Read these off the matrix that follows. Indices start at 1.
1) Find the bottom entry of the column that holds the largest entry.
2) Find the entry at row 3, column 3.
3) Find the entry in row 2 and column 1.
4) Find the bottom-right entry.
5) Find the entry at row 1, column 3.
6) Find the entry in row 3 and column 1.
7) Find the entry in the top-left corner.
8) Find the entry just right of the centre entry.
154,136,123,129,140,151,125,127,131
116,130,129,130,124,135,129,128,135
141,130,123,125,135,151,125,129,125
121,129,126,131,130,135,127,129,127
132,134,127,131,131,141,127,127,135
144,134,123,134,140,140,125,128,126
126,126,125,121,127,151,127,130,126
123,133,129,135,129,132,128,127,136
153,135,122,132,143,146,124,128,126
127,129,125,129,131,140,127,129,126
128,135,128,136,131,133,128,127,137
1) 128
2) 123
3) 116
4) 137
5) 123
6) 141
7) 154
8) 140

(125, 127, 129, 128, 150, 135, 128)
Report the entry just right of the centre entry.
Answer: 150
Report the entry just left of 150.
Answer: 128
Report the minimum.
Answer: 125

Read these off the matrix that follows.
1) What is the entry directly above the smallest entry?
2) What is the entry directly below the smallest entry?
3) What is the entry in the bottom-left corner?
4) What is the entry just left of 154?
5) What is the bottom entry of the column that holds the smallest entry?
6) What is the largest entry?
7) What is the top entry of the column that holds the largest entry?
8) What is the entry in the top-left corner?
[[135 143 117 127 139 125 124 138 122 120 125]
 [133 139 120 127 136 126 124 135 124 122 126]
 [130 129 125 126 131 124 129 132 126 124 127]
 [119 123 142 133 117 142 133 115 133 154 132]
 [128 118 132 128 123 126 128 126 130 121 129]
 [123 106 137 126 115 123 131 118 138 120 130]
 [126 117 139 133 120 136 128 123 128 135 132]
 [126 124 132 129 124 131 128 125 130 131 129]]
1) 118
2) 117
3) 126
4) 133
5) 124
6) 154
7) 120
8) 135

[[118 110 111 135 114 131]
 [120 115 109 145 122 128]
 [117 135 123 128 130 130]
 [130 128 128 122 118 109]
 [131 135 109 128 127 120]
 [123 115 128 124 112 136]
 [126 128 124 139 125 128]
 [128 133 135 112 127 125]
 [123 113 109 138 133 133]
 [119 105 114 138 118 123]
 [133 132 128 120 130 123]]
Rows and columns are numbered from 1.
The entry at row 1, column 3 -> 111
The entry in row 2 and column 1?
Answer: 120
The entry in the bottom-left corner: 133
The bottom-right entry -> 123
The entry directly above the largest entry is 135
The entry in row 1 and column 2 -> 110
The largest entry?
Answer: 145
The entry in row 3 and column 1?
Answer: 117
The entry just right of the largest entry?
Answer: 122
The entry in row 1 and column 1?
Answer: 118

Read these off the table that follows. Rows and columns are numbered from 1.
1) Give the entry in row 3 and column 1.
2) Give the maximum.
3) Give the entry directly below the smallest entry.
4) Give the top-right entry.
5) Give the entry in the top-left corner.
6) Give the entry at row 2, column 2.
7) Give the top entry of the column that holds the largest entry.
8) Give the bottom-right entry.
[[130 130 121 121 123 127 123 126 121 122 129 130 130]
 [128 125 128 126 125 129 129 128 128 130 125 125 127]
 [127 131 130 133 136 127 127 126 131 127 133 131 128]
 [131 129 128 128 129 132 131 128 129 131 130 130 130]
 [129 126 131 131 131 132 134 129 133 134 127 127 128]
 [128 124 131 130 130 131 133 129 133 134 125 125 126]
 [104 124 133 141 139 103 111 118 130 112 126 119 108]
 [136 109 126 114 108 147 148 135 129 149 107 115 129]
 [126 136 118 119 111 115 108 132 109 109 126 133 131]
 [122 130 129 133 134 121 122 124 129 122 131 128 124]]
1) 127
2) 149
3) 147
4) 130
5) 130
6) 125
7) 122
8) 124

Questions about the table below. Indices start at 1.
1) Give the entry in row 3 and column 1.
2) Give the bottom-left entry.
3) Give the entry at row 1, column 1.
4) Give the entry in the bottom-right corner.
5) Give the entry directly above 123.
6) Give the entry just left of 139.
7) Give the top-right entry.
8) Give the bottom entry of the column that holds the largest entry.
[[107 129 125 118 144 113 136 124]
 [128 128 131 136 141 126 139 126]
 [117 121 127 135 124 130 152 119]
 [118 122 122 132 125 133 157 125]
 [130 127 128 127 128 127 131 128]
 [118 123 134 119 115 117 148 125]
 [131 116 133 126 124 114 125 144]
 [131 127 125 125 125 127 132 128]]
1) 117
2) 131
3) 107
4) 128
5) 127
6) 126
7) 124
8) 132

data =
[[135 127 120 135 127 128 134 113 133 153]
 [138 125 137 127 128 126 126 122 125 122]
 [122 126 121 127 122 123 125 123 126 117]
 [125 127 131 115 121 131 133 137 132 127]
 [125 129 121 107 140 139 122 129 124 155]
 [130 130 124 150 126 129 128 126 129 126]
 [127 128 125 140 107 130 122 112 134 121]]
Which number is the third entry in reading order?
Answer: 120
Which number is the entry in the top-right corner?
Answer: 153
Which number is the entry just left of the largest entry?
Answer: 124
Which number is the 3rd entry from the end, reading row by row?
Answer: 112
The 2nd entry on the main diagonal: 125
Which number is the smallest entry in the first column?
Answer: 122
Which number is the entry directly above 132?
Answer: 126
Which number is the largest entry in the first column?
Answer: 138
The 5th entry in reading order -> 127
The 5th entry from the end, reading row by row: 130
The entry in the bottom-left corner: 127
Which number is the largest entry in the last row?
Answer: 140
Which number is the entry in the top-left corner?
Answer: 135
Which number is the last entry of the largest entry's row?
Answer: 155
Which number is the last entry, reading row by row?
Answer: 121
The first entry of the largest entry's row -> 125
Which number is the second entry on the diagonal from the top-right corner?
Answer: 125
Which number is the entry directly below 120?
Answer: 137
Which number is the entry directly above the largest entry?
Answer: 127
Which number is the smallest entry in the last row?
Answer: 107

arr =
[[135 139 138 137 135 137 138]
 [137 135 138 137 134 135 142]
 [135 138 137 135 134 138 135]
 [147 136 138 156 158 137 157]
 [141 133 137 142 137 133 145]
 [134 138 143 135 136 136 135]
 [148 140 137 142 148 141 142]]
The top-right entry -> 138
The third entry on the diagonal from the top-right corner is 134
Give the smallest entry in the first column.
Answer: 134
The entry just left of the centre entry is 138
The 2nd-last entry, reading row by row is 141
Give the bottom-right entry.
Answer: 142
Give the bottom-left entry.
Answer: 148
Give the fourth entry from the end, reading row by row.
Answer: 142
The fifth entry from the end, reading row by row: 137
The entry directly above 140 -> 138
The first entry in reading order: 135
The bottom entry of the column that holds the largest entry: 148
The 3rd largest entry is 156
The entry directly above 147: 135
Give the second largest entry.
Answer: 157
The second entry on the diagonal from the top-right corner: 135
